[[122 139 132 123 137 127]
 [138 126 125 121 133 128]
 [114 139 135 144 106 134]]: 127

[[118 124 134 134]
 [114 136 128 132]
 [140 110 136 152]]: 134

[[130 122 124 128 129 128]
 [118 119 134 143 135 132]
 [128 133 133 103 130 130]]: 128

[[109 127 127 126 126 125 136]
 [149 123 140 122 149 128 126]
 [140 111 129 128 102 115 136]]: 136

[[128 130 131 130 127]
 [106 136 138 126 132]
 [ 98 134 139 127 134]]: 127

[[152 142 120 154 142]
 [ 99  98 117 112  99]
 [146 150 133 138 150]]: 142

[[126 149 128 134]
 [118 156 127 130]
 [131 122 147 117]]: 134
---
[[150, 142, 132, 125],
 [133, 115, 126, 110],
 [117, 128, 114, 115]] -> 115

[[128, 149, 138, 120, 120, 128, 140],
 [133, 147, 139, 126, 128, 132, 135],
 [140, 158, 154, 129, 128, 136, 151]] -> 128

[[129, 100, 128, 117],
 [134, 134, 126, 132],
 [105, 131, 111, 120]] -> 134

[[152, 134, 102, 131],
 [128, 133, 112, 120],
 [118, 102, 136, 107]] -> 133

[[133, 144, 153, 125, 127, 120],
 [126, 141, 117, 119, 128, 137],
 [128, 152, 147, 139, 125, 151]] -> 119

[[133, 125, 125, 139, 117],
 [145, 123, 118, 139, 105],
 [120, 126, 132, 140, 124]] -> 118

[[128, 115, 116, 132, 114, 128],
 [133, 158, 145, 129, 151, 137],
 [128, 131, 134, 134, 126, 136]] -> 129

[[130, 135, 127, 123],
 [129, 122, 130, 126],
 [131, 154, 127, 107]] -> 122

[[130, 128, 127, 116, 136],
 [121, 105, 155, 144, 106],
 [112, 137, 139, 145, 141]] -> 155
---
[[122 127 129 140 126 132 150 124 129 138 129 133 127]
 [130 131 129 132 131 129 135 128 132 132 132 129 132]
 [129 128 126 125 128 125 124 128 128 125 128 126 128]
 [131 131 130 130 131 128 132 125 133 132 132 124 132]
 [127 129 131 136 128 132 140 126 130 136 130 130 129]
 [131 132 134 139 133 138 139 140 131 135 132 144 131]] >> 131

[[143 125 132 136 130 134 133 135 126 137 132 136 124 122 120 129]
 [147 135 128 135 135 138 127 147 123 139 137 143 123 133 117 131]
 [107 127 123 118 123 115 123 111 133 114 119 112 135 131 142 125]
 [108 126 124 118 123 117 123 112 134 113 118 111 134 130 145 125]
 [149 148 122 126 137 135 118 144 121 132 137 138 128 151 122 132]
 [145 138 124 131 134 135 123 140 124 135 135 136 125 137 121 131]
 [122 133 125 123 129 129 124 129 127 122 130 130 131 134 128 129]
 [135 137 124 124 131 131 122 134 126 127 132 133 130 138 125 130]
 [136 123 134 137 128 132 136 131 127 137 131 135 123 119 121 128]] >> 128

[[125 129 125 125 127 125 134 132 129 134 135 135 133]
 [123 121 122 123 130 121 137 125 120 127 132 134 125]
 [126 125 124 126 128 124 143 130 125 137 139 140 134]
 [126 121 122 127 137 120 149 121 121 127 134 138 122]
 [124 120 122 124 132 120 153 125 120 134 141 145 129]
 [125 133 125 125 125 127 132 133 134 135 134 133 136]
 [127 133 126 126 125 128 133 133 135 137 134 134 137]
 [127 126 126 127 129 125 138 130 126 135 136 137 133]] >> 133

[[128 130 128 119 133 127 126 131 119 131 136 118 123 125 135]
 [129 107 121 125 120 130 120 133 140 128 104 136 138 133 119]
 [141 130 136 118 100 119 124 141 130 136 140 141 138 129 127]
 [132 116 134 124 149 113 136 110 136 137 131 121 118 120 130]
 [103 130 104 127 126 132 150 120 120 128 137 135 136 125 121]
 [136 103 120 107 118 124 109 143 129 134 106 123 142 132 120]] >> 120

[[135 145 142 129 122 127 146 120 124 125 126]
 [119 111 126 129 127 133 118 129 130 135 136]
 [128 123 102 129 131 122 132 127 128 115 130]
 [122 125 136 120 126 122 118 134 135 131 135]
 [144 138 137 125 118 127 144 127 132 126 118]
 [146 138 130 127 121 136 138 129 138 125 113]] >> 113

[[123 135 129 119 135 112 137 127 117]
 [125 128 121 132 122 135 129 128 128]
 [130 133 125 132 123 126 131 129 129]
 [122 123 135 120 143 132 126 126 126]
 [125 122 127 125 110 136 131 129 120]
 [110 122 136 118 152 146 116 129 123]
 [150 138 128 144 135 130 119 131 153]] >> 153
---
[142, 100, 135, 132, 148, 146, 116]	116
[109, 132, 130, 99]	99
[148, 128, 143, 101, 120, 114]	114
[117, 131, 154, 119, 133]	133
[113, 112, 106, 104]	104
[137, 144, 134, 101, 112, 125]	125
---
array([[157, 125, 128, 148],
       [143, 125, 128, 146]]) => 143

array([[114, 152, 107, 114, 108, 135],
       [130, 128, 128, 130, 125, 121]]) => 130

array([[124, 119, 145, 100, 151],
       [142, 131, 123, 135, 121]]) => 142

array([[106, 138, 137, 121, 106],
       [137, 114, 143, 113, 137]]) => 137

array([[114, 113, 129, 129, 130],
       [147, 149, 115, 113, 112]]) => 147

array([[129, 145, 134, 126, 125],
       [148, 110, 142, 148, 153]]) => 148

array([[120, 136, 141, 124, 120, 125],
       [112, 134, 104, 144, 121, 141]]) => 112
